[[134 120 129 131 118]
 [127 104 142 128 127]] ans = 118, 127

[[122 106 130 135 134 116 107]
 [140 108 136 110 146 132 121]] ans = 107, 140

[[155 125 119 137 122]
 [146 122 117 115 135]
 [140 127 125 136 118]] ans = 122, 140

[[151 115 115 122]
 [143 103 122 128]] ans = 122, 143

[[142 145 122 122 113 134 135]
 [157 124 121 121 131 117 134]
 [123 129 122 143 114 104 126]] ans = 135, 123

[154 136 108 119 111] ans = 111, 154

[149  99 100 146 154] ans = 154, 149
---
[115 124 146 106 116 112] -> 116

[[137 133 133 130 137]
 [139 149 131 152 135]] -> 130

[[120 118 131 130]
 [150 129 117 120]] -> 131

[144 135 145 152 135 134 153] -> 134

[143 139 145 101 109 153] -> 109

[105 126 135 149 145 120 144] -> 120

[114 115 149 151] -> 149

[126 103 131 109] -> 131

[144 149 140 105] -> 140
---
[[115 117 148 151 107 146]
 [111 111 147 150 145 145]] ==> 147

[[135 137 102 127 118]
 [134 114 106 101 104]] ==> 106

[[127 105 135 112]
 [128 109 134 114]] ==> 134

[[139 109 140 110 111 152 139]
 [117 132 126 132 148 122 117]] ==> 126

[[126 120 122 126 123 133 131]
 [123 115 107 120 106 117 122]] ==> 107

[[125 128 130 116 113 116]
 [138 106 112 115 110 138]] ==> 112

[[117 106 141 136 147 110]
 [139 111 143 131 137 113]] ==> 143

[[129 126 102 119 108 124]
 [127 120 123 125 119 124]] ==> 123
---
(140, 135, 120, 106, 135, 140) ==> 140
(109, 134, 103, 128) ==> 109
(103, 110, 122, 128, 125) ==> 103
(150, 135, 145, 102) ==> 150
(134, 133, 138, 132, 102, 104) ==> 134
(134, 129, 137, 101, 134) ==> 134
(147, 150, 119, 114) ==> 147
(136, 124, 128, 105) ==> 136
---
[[131 143 122 133 140 116 136 118 118]
 [145 130 127 135 127 127 135 112 126]
 [118 121 133 125 130 135 123 133 126]
 [132 125 123 120 133 129 124 137 126]
 [129 136 121 128 144 121 133 128 115]
 [109 143 120 120 151 115 125 141 114]
 [126 148 127 146 124 114 145 113 130]
 [149 127 129 147 126 130 146 106 123]] out 131

[[120 125 145 115 133 124 104 139 118]
 [128 121 120 140 131 124 139  99 118]
 [121 123 136 146 134 117 130 121 154]
 [122 125 139 113 132 126 108 131 106]
 [122 124 139 113 132 126 107 131 106]
 [119 124 143 139 134 118 121 131 154]
 [128 122 121 130 130 126 133 101 106]] out 120

[[138 133 145 105 134 145]
 [152 131 143 114 143 146]
 [121 132 135 107 131 145]
 [127 125 121 112 134 148]
 [133 132 150 107 134 141]
 [117 131 124 102 115 134]
 [147 134 150 115 141 144]] out 138

[[123 121 124 129 126 128 126 130 126]
 [113 104 106 140 113 111 128 120 127]
 [125 123 125 130 126 127 125 131 127]
 [125 122 124 130 125 128 127 129 126]
 [104 113 123 117 114 124 127 131 147]
 [117 125 103 115 116 114 119 122 134]] out 123

[[118 125 127 130 135 133 132 134 126 130 142 119]
 [119 127 129 127 131 123 127 124 130 129 131 126]
 [141 130 128 131 125 142 136 142 120 128 125 127]
 [140 127 122 128 116 132 124 136 134 128 131 130]
 [105 131 130 126 123 117 130 123 136 133 135 124]
 [138 122 123 127 135 122 112 118 131 122 127 134]
 [112 123 132 126 127 120 131 120 136 132 134 125]
 [123 127 129 128 138 125 127 122 125 127 128 127]
 [132 128 129 128 135 127 126 123 123 125 122 130]] out 118

[[115 119 138 130 114 126 135 128 125 114 119 135 119 130]
 [131 132 120 123 130 124 131 131 129 128 134 125 135 125]
 [121 123 124 129 120 130 141 127 131 120 122 126 122 130]
 [123 128 112 121 120 124 149 131 133 118 128 121 131 126]
 [114 121 128 125 111 123 146 131 128 111 121 131 123 128]
 [107 109 148 140 107 135 136 123 125 111 105 139 104 136]] out 115
---
[113 100 118 103 142 128 124] yields 113

[[122 120 134 101 130 140 133]
 [122 141 129 150 124 126 106]] yields 120

[117 101 132 113] yields 117

[[152 118 106 113]
 [129 155 122 123]] yields 118

[152 143 130 119] yields 143

[150 109 143 120 137] yields 137
---
array([[129, 119, 121, 134],
       [130, 122, 138, 133],
       [101, 145, 131, 126]]) yields 129, 126

array([[126, 104, 127, 129, 129],
       [127, 115, 128, 127, 128],
       [129, 123, 129, 127, 128]]) yields 126, 128

array([145,  99, 117, 100]) yields 145, 100

array([[112, 100, 140, 129, 140, 124],
       [114, 115, 127, 127, 138, 129],
       [126, 106, 127, 135, 136, 103]]) yields 112, 103

array([128, 128, 141, 126, 128, 129, 151]) yields 128, 151

array([128, 153, 134, 103, 140, 157]) yields 128, 157

array([145, 123, 100, 110]) yields 145, 110

array([129, 101, 100, 141]) yields 129, 141
---
array([[110, 142, 125, 124, 128, 126],
       [136, 102, 115, 119, 126, 116]]) result: 110, 116

array([152, 134, 121, 118, 115, 128]) result: 152, 128

array([134, 146, 101, 125]) result: 134, 125

array([[107, 128, 127, 129],
       [128, 128, 128, 128]]) result: 107, 128

array([136, 128, 129, 150]) result: 136, 150

array([145, 120, 150, 109]) result: 145, 109
